Each row below holds a small network's activations on one input, seen along a few directions.
In each table, some parts of the input vary, and every possible input appears once, in random order.
Descriptions start from the smaller parts, as in this example, which fits no table here: one of 3 separate values, together with either a single point or one of 9 places around a ring or (one of 5 places around a ring, together with one of 6 places along a line).
Shared parts are said once, and a part with two or three values counts as separate values.

Other details of the inputs shift rows strongly along two fixed directions, in all tables alike. That doesn't count.
These rows show it; all are for the same input, with only those details redrawn:
[-0.02  1.44  1.09  0.91 -0.62 -1.86  1.05 -0.39 -0.16 -0.22  0.24  0.81
 -0.65]
[ 0.17  1.54 -1.13 -2.41  6.92 -1.74  1.00 -2.79 -4.21 -1.09  2.26 -0.08
  1.67]
[ 0.47 -1.64 -5.53 -2.02  4.05  0.29 -0.66 -1.02 -1.21 -2.60 -2.32 -0.16
  1.21]
[ 0.07  1.05  1.60  2.37 -4.27 -1.63  0.90  0.72  1.99 -0.02 -1.09  0.97
 -1.71]
[ 0.07  0.65  0.83  2.27 -4.11 -1.49  0.67  0.84  2.10 -0.33 -1.54  1.02
 -1.73]
[ 0.48 -1.83 -5.21 -1.36  2.40  0.30 -0.54 -0.32 -0.27 -2.49 -3.04  0.05
  0.74]
[-0.08  3.06  2.43 -0.42  3.14 -2.90  1.83 -2.11 -2.98  0.26  3.16  0.59
  0.27]
[ 0.21  0.63 -1.80 -1.62  4.63 -1.26  0.52 -1.92 -2.58 -1.33  0.65  0.20
  1.00]

Table:
r1: [-0.01  4.11  5.37 -0.91  3.70 -3.00  1.17 -2.59 -3.51  0.18  6.04  1.09
  1.10]
r2: [-0.05  0.64 -1.24 -4.10  7.95  0.88 -0.65 -2.77 -2.50 -1.08  2.39 -0.15
  2.26]
r3: [ 0.47 -1.10  1.00  2.14 -6.43  1.11 -1.22  3.40  3.39  0.67 -2.74 -1.08
 -1.58]
r4: [ 0.96 -3.79 -6.42 -2.21  0.85  3.67 -3.01  1.73  0.68 -1.84 -4.16 -2.06
  2.48]
r5: [ 1.06 -2.74 -6.95 -2.11  0.59  0.81 -1.94 -0.12  0.54 -2.71 -3.65  0.46
  1.99]
r6: [ 0.09 -0.75  1.36  2.56 -4.85  0.16 -0.99  2.89  2.92  0.98 -2.17 -1.24
 -2.16]
r7: [ 0.33 -1.12 -4.47 -2.31  0.92  1.70 -1.18 -0.55  1.55 -0.61 -2.41  0.25
  1.48]
r8: [-0.92 -1.42  2.04  0.33  2.97  0.76  1.28 -0.39 -3.34  2.30  2.69 -0.61
 -0.64]
r9: [-1.24 -1.94  2.36  2.10 -5.24  2.20  0.71  1.97  1.36  1.79  0.24  0.16
 -2.00]
r10: [-0.08  4.27  6.73 -0.39  1.57 -3.14  0.60 -1.85 -2.45  0.59  6.36  1.25
  1.36]
r11: [-0.64  1.94  2.88  1.64 -0.55 -0.23 -0.15  0.46 -0.57  1.90  1.33 -1.87
  0.96]
r12: [-1.28  1.51  5.23  0.12  2.59 -0.09  2.44 -1.57 -4.60  2.77  6.06  0.00
 -0.62]
r13: [ 0.63  0.47  1.73  2.19 -5.91 -0.95  0.03  1.22  3.22 -0.54 -0.83  1.16
 -1.60]
r14: [ 0.40 -2.37 -6.11 -2.77  2.18  1.97 -1.17 -0.52  1.73 -1.44 -3.67  0.12
  0.84]
r15: [-0.27  1.97  3.63 -0.92  0.76  0.06 -0.41 -0.87  0.62  0.59  3.03  0.58
  0.69]
r16: [-0.66 -1.07  3.78  2.79 -1.63  0.79  1.37  1.68 -0.92  3.44  2.07 -0.47
 -1.92]
r17: [ 0.19  1.89  2.42 -0.37 -0.32 -0.05  0.60 -0.97  1.56  0.72  1.73  0.48
 -0.67]
r18: [ 0.51 -1.84 -4.62 -0.61  0.56  0.22 -0.64  0.11  0.69 -2.24 -3.34  0.12
  0.07]
r19: [-0.24  0.72  1.25  1.66 -4.04  0.30  0.93  0.81  3.87  0.90 -1.94  0.88
 -2.16]
r20: [-0.47  0.82  3.38  3.95 -6.17 -0.32 -0.44  2.78  3.03  1.77 -1.28 -1.29
 -1.98]
r21: [-0.81 -3.66 -2.18 -1.04  2.96  2.27  0.03  0.09 -2.61  0.27  0.05 -0.72
 -0.30]
r22: [ 0.67 -1.66 -4.65 -1.40  0.61 -0.14 -0.95 -0.29  0.31 -1.89 -2.68  0.63
  1.02]
r23: [-0.01  0.20  1.19  1.94 -5.21  1.32 -1.17  2.34  2.33  1.29 -1.42 -1.11
  0.61]
Describe the family of inputs behind these rows. -> either one of 5 places along a line or one of 6 places around a ring or (one of 2 separate values, together with one of 6 places along a line)
What sort of input is r16? -> one of 5 places along a line
Start at r15 and move only the place on the line of 6, one step at a time. The first step leads to r2. Which rows follow, in order? -> r17, r19, r14, r7

Table:
r24: [ 0.48 -0.47 -2.09 -2.12  1.53  1.17 -1.83 -0.54  1.43 -2.46 -0.69  0.51
  2.12]
r25: [-0.06 -2.68 -1.67  1.21  0.44  0.50  0.35  0.94 -1.03 -0.65 -1.10 -0.56
 -0.56]
r26: [ 0.26 -0.27  0.47 -0.16  0.30 -0.87 -0.29  0.04 -2.38  0.08  2.04  0.42
  0.86]
r27: [-0.70  0.38  2.54 -0.59  2.48  0.24  1.43 -0.68 -1.26  1.54  2.09  0.79
 -1.70]
r28: [-0.42  5.38  7.24  2.36 -1.02 -4.75  2.49 -1.53 -3.13  2.89  4.65  0.23
 -0.23]
r29: [ 0.29 -1.07  0.50 -1.46  4.76 -0.03  0.29 -1.01 -4.61 -0.57  3.25 -0.55
  0.66]
r30: [-0.48 -2.07 -1.76 -0.93 -1.13  2.15 -1.29 -0.25  0.80 -0.78 -0.51  1.01
  0.40]
r31: [ 0.96 -2.02 -3.57 -1.28 -1.29  0.43 -1.62  0.94  0.42 -1.79 -2.39 -0.32
  1.23]
r32: [ 1.12 -0.73 -1.55 -0.74 -0.36 -0.51 -1.98  0.89  0.93 -2.48 -1.31 -0.58
  1.00]
r33: [ 0.43 -0.86 -1.34  1.00 -5.65  0.90 -0.41  1.42  5.33  0.44 -4.12  1.00
 -1.81]
r34: [-0.17  0.42 -1.07 -2.67  1.98  0.63 -0.43 -1.72 -0.93 -0.85  1.39  1.00
  2.39]
r35: [-0.53 -0.11  3.41  3.21 -5.94  3.38 -1.51  4.15  3.36  4.08 -1.46 -4.02
 -0.29]
r36: [ 0.03  1.61  0.36  2.00 -5.20 -0.62  1.18  1.01  2.84  0.77 -2.71  0.45
 -1.83]
r37: [ 0.11 -1.02 -2.61 -0.65  4.37 -0.75  0.31 -1.06 -3.83 -0.65  0.35 -0.62
  1.61]
r38: [ 0.36  1.29 -1.50  0.04  0.88 -0.56  0.20 -0.48  1.52 -1.22 -1.62 -0.66
 -0.18]
r39: [-0.62 -0.76 -1.14 -0.58  3.70  0.73  1.73 -0.59 -2.24  0.14  0.28 -0.49
 -0.95]
r40: [-0.59  3.68  6.40  0.97 -0.13 -2.19  2.76 -1.50 -0.36  3.26  4.92  1.50
 -1.56]
r41: [ 0.66  0.66 -1.58 -1.90  2.87  0.06 -0.73 -0.92  1.58 -0.99 -1.02  0.13
  0.47]
r42: [-0.08  1.72  2.40  3.57 -4.89 -2.71 -0.53  1.80  2.46  0.01 -1.25  0.30
 -0.95]
r43: [-0.27 -0.33 -2.53 -0.51  2.47  0.05  0.96 -1.07 -1.22  0.04 -0.52 -0.23
 -0.07]
r44: [-0.81 -2.76 -0.93 -0.78 -0.20  2.74 -1.07  0.16  0.30 -0.82 -0.29  0.68
 -0.62]
Describe the family of inputs behind these rows. -> either a single point or (one of 4 places along a line, together with one of 5 places around a ring)
Which other rows does r43 become when the place on the ring of 5 takes its other values? List them by row number. -> r26, r30, r37, r40
Start at r42 and move only the place on the line of 4, one step at a time. The first step leads to r28. Which rows follow, in order? -> r37, r25

Table:
r45: [ 0.33  0.12  1.65  2.08 -0.35 -2.61  1.51 -0.24 -0.91  1.45  0.90  0.53
 -2.15]
r46: [ 0.55 -3.23 -6.50 -2.79  6.77  0.61 -1.21 -0.58 -3.36 -1.04 -1.95 -1.68
  1.32]
r47: [-0.45  0.94  1.44  2.35 -0.98 -1.54  1.31  0.31 -1.61  2.50  0.43  0.24
 -0.61]
r48: [ 0.77  3.92  0.79 -2.98  5.79 -1.12  0.14 -2.36 -3.45  1.12  3.20 -1.52
  3.81]
r49: [ 0.29 -3.85 -5.01  2.17 -4.58  3.07 -1.56  3.21  1.75 -0.64 -5.95 -2.01
 -0.15]
r50: [ 0.03 -5.01 -4.10  3.06 -3.70  1.61 -1.46  3.26  3.02 -2.41 -5.57  0.00
 -1.94]
r51: [ 0.82 -3.69 -5.41 -2.45  7.53  0.50 -0.60 -0.56 -3.51 -2.55 -1.81 -1.03
  0.37]
r52: [ 1.84  0.64  2.90  1.93 -9.64 -2.77 -1.81  2.31  2.60 -2.09  0.34  2.59
 -0.07]
r53: [-1.22  1.16  5.07  0.78  3.14  0.10  1.28 -1.93 -1.50  0.78  5.43  1.16
 -0.26]
r54: [ 1.43 -1.21 -6.02 -1.84 -0.99  0.19 -1.45  0.00  3.99 -2.81 -5.07  0.39
 -0.29]
r55: [ 0.14 -3.96 -5.05 -3.13  3.06  2.94 -1.74 -0.32  0.55 -0.07 -1.67 -0.30
  0.75]
r56: [-0.71  1.49  5.37  1.86 -6.77 -0.12  2.09  1.23  3.81  1.23  0.70  2.15
 -4.80]
r57: [ 0.58  3.32  1.16 -0.53  2.46 -2.84  0.56 -2.14 -0.40  0.17  1.81  1.45
  1.68]
r58: [ 0.35  2.51  4.10  0.12 -1.25 -1.67 -1.19  0.87  1.43  0.80  0.87 -0.70
 -0.61]
r59: [ 0.75  2.86  2.83 -1.92  2.17 -0.61 -0.94  0.04 -1.28  0.90  2.08 -2.45
  1.13]
r60: [-0.33  1.62  3.73 -3.68  6.46  1.04  0.38 -1.61 -4.64  2.22  5.47 -1.76
  1.25]
r61: [-1.09 -3.57 -5.19 -1.78  2.29  3.98 -1.57 -0.43 -0.09 -1.12 -1.73 -0.57
  2.14]
r62: [-1.72  1.35  5.23  1.73 -2.22 -0.42  1.82 -1.46  0.16  1.62  2.91  1.89
 -0.72]
r63: [ 0.33 -4.49 -4.30 -2.36  3.98  3.21 -1.26 -0.04  0.92 -1.89 -1.58  0.49
 -0.72]
r64: [-0.04  2.01  2.83 -3.41  6.45  0.41  1.03 -2.52 -4.08  3.23  6.09 -1.22
  1.73]
r65: [-0.99  0.63  5.14  1.16 -1.22  2.13  0.20  0.85  0.17  2.16  3.48 -1.26
  0.49]
r66: [-0.10 -2.71 -2.26  3.22 -5.12 -0.36  0.41  1.85  2.30  0.35 -4.86  1.40
 -1.97]
r67: [-0.03  1.36  2.76  1.51 -1.01 -2.32  2.54  0.15 -1.07  0.31  0.74  0.26
 -3.41]
r68: [-0.35  1.91  0.95  1.77 -1.43 -2.32  3.45 -0.61 -1.00  0.92  0.11  1.37
 -1.68]
r69: [-0.19  4.22  2.10  0.91 -2.54 -2.14  1.25 -1.32  1.56 -0.89  0.40  1.10
  0.11]
r70: [-1.05  0.45  2.77  5.12 -5.61 -1.75  2.01  0.88  0.62  1.11 -0.50  0.88
 -2.20]
r71: [ 0.65  3.04  2.40 -2.60  7.26 -2.75 -0.11 -2.85 -3.20 -0.76  3.66 -0.10
  1.25]
r72: [-1.57  1.37  3.95 -1.59  6.71  0.66  0.35 -2.45 -4.21  1.15  6.30 -0.49
  1.98]
r73: [ 0.46  0.21  3.65  2.90 -4.50 -0.14  0.73  2.89  0.46  2.29 -0.24 -1.80
 -2.30]
r74: [ 0.85 -0.90  4.44  3.87 -9.44 -3.64  1.07  2.18 -0.67 -0.33  1.92  2.19
 -1.36]
r75: [-0.20  3.96  1.58 -1.79  6.39 -2.70  0.41 -3.77 -3.88 -0.79  3.72  0.38
  3.25]
r76: [ 0.46  1.37  0.37 -1.73  6.25 -0.86  1.17 -1.57 -5.53  1.91  3.32 -2.31
  1.37]
r77: [ 0.92 -1.81 -4.92  0.02 -5.32  1.21 -1.97  2.44  6.10 -3.34 -6.67  0.34
 -2.08]
r78: [ 0.18  1.59  3.20  2.34 -5.40  0.54 -1.54  3.02  3.34  0.50 -0.67 -1.49
  0.51]
r79: [-0.30 -4.87 -4.31  2.85 -3.79  2.42 -2.08  3.72  2.62 -1.72 -5.72 -1.19
 -1.28]
r80: [-0.41  0.46  2.90  2.28 -0.75  0.11 -0.02  1.81 -1.90  1.70  1.34 -1.87
 -0.20]
r81: [ 1.14  0.26 -7.10 -4.53  6.62 -0.18 -0.53 -2.67 -1.09 -3.11 -2.20  0.55
  3.00]
r82: [ 0.08  1.47  0.78  0.28  2.13 -0.53  1.68 -0.21 -3.74  2.51  1.65 -1.35
  1.18]
r83: [-0.62  0.47  6.75  2.55 -6.08  0.65  0.43  2.25  3.40  3.08  1.78  0.84
 -3.33]
r84: [ 0.10  2.17  2.45 -2.23  2.46 -1.14  2.84 -2.87 -1.13  1.27  3.70  1.69
 -1.48]
r85: [ 0.02  1.28 -1.83 -1.52  2.37 -0.32 -0.72 -1.20  0.50 -3.31 -0.92 -0.03
  1.19]
r86: [ 1.57 -1.90 -4.85 -1.65 -1.16  1.80 -2.86  1.69  3.22 -0.99 -4.44 -2.28
  1.34]
r87: [ 1.44 -2.33 -5.55 -0.92 -0.59  0.10 -2.59  0.57  4.17 -2.38 -4.86  0.37
  0.18]
r88: [ 0.26 -3.20 -4.00 -1.39 -1.71  4.12 -1.45  1.30  1.89  0.94 -3.61 -0.61
  1.03]
r89: [ 0.53 -0.65 -5.51 -1.98  2.01  2.42 -2.62  0.25 -0.10 -2.03 -2.68 -2.69
  3.82]
r90: [-0.97  1.25  2.36  2.53 -1.11 -1.47  2.06  0.02 -1.27 -0.61  1.01  0.23
 -2.26]
r91: [-0.23  1.42  3.37  3.75 -5.64 -1.21 -1.09  1.89  4.50 -0.90 -0.86  1.06
 -1.14]
r92: [-0.82  1.89  3.67 -0.74  2.33 -0.10  1.97 -2.17 -1.93  3.33  4.14  0.87
  0.97]
r93: [-0.76 -2.58 -6.72 -4.47  6.16  2.81  0.15 -2.50 -1.97 -3.07 -1.45  0.53
  1.87]
r94: [-0.18  0.33  4.86  2.36 -5.49 -0.82  1.01  0.73  3.67  2.75  1.14  2.62
 -3.47]
r95: [-0.97 -3.47 -3.95 -0.56 -0.99  3.61 -1.03  0.51  2.98 -2.98 -3.19  1.05
 -1.27]
r96: [-0.02 -1.48 -4.87 -0.08 -1.23  1.56 -2.82  0.77  2.70 -2.34 -4.34 -1.20
  2.34]
r97: [ 1.17 -1.39 -5.73 -2.92  3.02  0.52 -3.00 -0.12  1.19 -1.60 -3.08 -1.15
  2.00]
r98: [-0.53  3.40  2.75 -1.66  6.85 -1.60 -1.01 -2.12 -3.58 -0.55  4.42 -1.27
  3.30]
r99: [-0.32  0.64  3.69  2.17 -0.54 -1.72  0.80  1.09 -1.63  1.86  1.53 -1.12
 -2.32]
r100: [ 0.33  3.70  1.77 -1.08  2.40 -2.23  0.14 -1.45 -0.77  1.13  1.93  0.11
  2.49]
r101: [-1.17  0.76  3.10  4.60 -5.65 -1.25  1.31  2.04  0.41  2.23 -0.38 -0.01
 -1.50]
r102: [ 0.72 -3.65 -5.74  1.20 -4.52  0.53  0.07  2.14  3.49 -1.75 -6.28  0.26
 -2.95]
r103: [-1.29  2.31  4.31 -0.74  1.34  1.14  1.04 -1.41 -3.01  2.80  4.85 -1.31
  1.77]
r104: [ 0.63 -0.31  5.66  0.31 -6.41 -1.67  0.17 -0.16 -1.11 -0.16  5.09  3.36
 -0.38]
r105: [ 0.06 -3.44 -6.46 -3.98  7.14  2.35 -0.29 -2.44 -1.61 -1.27 -1.08  1.23
  2.20]
r106: [-0.38 -2.45 -7.08 -0.87  2.33  0.86  0.48 -0.41 -1.72 -3.04 -3.55 -0.30
  0.10]
r107: [-0.77  2.28  3.67  2.13 -6.15 -0.27  2.68  0.20  3.43  2.20  0.43  3.50
 -3.00]
Changing only one part turns r103 into r89. The same change can be made to r61. Which row results? -> r96
Changing only one part turns r104 into r52. The same change can be made to r53. Which row results? -> r91
Describe the family of inputs behind these rows. -> one of 3 separate values, together with either a single point or (one of 4 places along a line, together with one of 5 places around a ring)
Which other rows does r85 become when the place on the ring of 5 takes its other values? List them by row number. -> r54, r69, r77, r81
Which other rows does r59 become when the choice among 3 separate values takes its other values? List them by row number. -> r60, r73
Start at r62 and move only the place on the ring of 5, one step at a time. The first step leads to r53. Which rows follow, in order? -> r63, r94, r105
Start at r81 and move only the place on the line of 4, one step at a time. The first step leads to r57. Which rows follow, in order? -> r100, r48
Which other rows does r65 become when the choice among 3 separate values takes its other values? List them by row number. -> r78, r80
